Each row below holds a small network's activations on one record, seen along a few directions.
Records have a field called Zetu. Each example row is followed by its value.
The word absent means that the record has no Zetu.
Other fields move the rows too, some of them a lot.
In the rows, 500 means zero.
Random noise pushes rows far along 3 fixed directions. That doesn't count. These rows show it; they differ only by the noise:
[456 450 419 690 605 447 672 574 559 360 651 506 381 483 624 362 664 493
 449 386 484 462 448 392 474]
[459 473 664 455 477 555 553 661 318 500 594 595 296 479 662 473 419 520
 722 513 520 385 537 686 569]
[474 477 379 459 493 422 483 505 555 499 465 585 569 512 458 515 490 409
 410 515 554 528 525 298 488]
[483 435 261 500 487 382 466 411 671 470 428 571 661 502 357 521 505 395
 288 523 555 621 544 162 437]
[472 380 548 543 458 534 552 534 455 436 579 568 362 441 544 465 419 543
 610 527 504 517 583 581 497]

[465 734 382 505 580 382 565 612 584 560 406 376 610 614 461 399 733 475
 310 339 541 394 328 320 527] : z1
[495 688 471 274 526 451 414 532 413 635 346 453 625 648 487 591 507 355
 466 473 607 379 431 432 530] : z7
[474 619 580 288 476 501 385 641 350 650 447 622 536 525 560 581 439 400
 574 546 536 393 477 514 643] : z3
[502 539 487 539 456 558 471 376 510 532 368 287 537 537 320 476 479 629
 453 507 424 582 500 563 442] : z4
[459 578 609 129 418 499 342 640 295 677 360 747 590 508 559 686 282 331
 666 607 633 372 568 547 596] : z3
[529 605 595 389 491 500 515 637 295 553 487 550 420 482 663 529 535 463
 644 429 543 333 472 613 573] : z5
[483 674 414 270 583 367 389 654 487 666 492 696 666 608 577 604 560 231
 400 549 551 345 391 257 574] : z4
[478 178 313 700 442 481 506 285 695 318 621 621 484 319 383 511 398 500
 406 599 432 765 725 382 351] : z3
[528 446 615 483 571 513 574 646 345 457 710 664 254 409 777 444 527 464
 707 500 554 372 513 687 597] : z5
[573 584 541 383 465 450 448 591 495 578 427 549 610 576 541 580 540 487
 465 482 490 476 482 410 531] : z2
[479 374 331 850 611 409 664 469 693 309 700 517 472 382 597 411 726 476
 387 387 468 526 484 346 390] : absent
[486 453 436 687 552 483 582 475 587 388 573 435 455 458 513 393 624 535
 423 403 449 550 485 427 471] : z5
[522 365 432 555 541 524 505 424 618 488 562 467 482 468 466 477 525 524
 450 573 524 579 522 488 429] : z2
[550 493 545 555 469 560 537 423 522 498 404 284 481 543 418 442 522 657
 488 499 494 565 494 593 428] : z2
[529 405 450 501 456 473 508 445 525 456 522 607 518 413 479 555 451 493
 492 575 506 578 566 468 501] : z6
[488 259 447 678 416 505 522 435 656 358 648 678 468 319 501 512 431 532
 519 572 477 644 642 501 426] : absent
[516 477 435 497 427 549 380 287 586 548 336 297 621 522 196 518 407 597
 407 546 447 679 560 478 428] : z4
[551 424 606 501 369 605 535 432 413 473 448 386 379 423 430 469 384 667
 668 479 542 518 565 775 483] : z1
[508 593 568 466 553 486 539 593 415 515 498 438 472 607 594 536 565 467
 551 417 518 383 441 540 535] : z7
[481 305 717 735 442 665 634 530 410 357 729 492 207 353 599 407 423 715
 776 546 374 508 577 872 493] : absent
[513 710 403 421 531 440 468 440 526 555 283 275 689 670 382 517 614 461
 327 376 538 473 387 347 484] : z1
[538 631 399 426 538 389 482 509 550 543 369 457 682 657 453 573 624 386
 333 424 497 445 397 207 508] : z6
[534 638 489 624 640 468 622 592 498 475 553 392 464 602 624 409 743 526
 407 334 413 389 314 418 528] : z6
[562 574 310 641 576 425 567 378 722 402 405 325 698 614 366 454 725 544
 196 348 451 597 359 182 452] : z7

Here are new rows. What is Zetu for each?
[592 320 525 587 381 528 530 349 575 385 500 470 502 433 374 535 410 639
 513 539 447 673 593 509 436] : z6
[552 398 527 553 444 532 492 417 593 452 514 425 525 490 406 506 454 595
 500 524 460 633 558 535 464] : z2
[556 315 533 642 433 545 546 420 616 405 580 486 465 438 441 481 446 654
 518 562 435 671 602 605 435] : z2
[433 608 335 639 730 352 620 669 607 488 663 603 510 520 742 397 820 298
 326 391 554 321 314 297 501] : absent
[478 392 343 490 461 431 472 410 613 470 478 577 595 443 412 521 460 443
 374 573 546 624 564 334 469] : z3
[538 509 721 326 337 612 397 533 350 598 451 510 436 497 456 578 273 603
 734 563 537 478 564 784 592] : z1
[541 407 541 651 465 549 585 414 507 408 532 351 390 454 469 451 505 666
 552 478 420 595 560 609 425] : z2
[405 556 405 661 687 406 645 670 587 411 696 637 445 508 711 348 725 352
 379 424 523 363 355 369 525] : absent
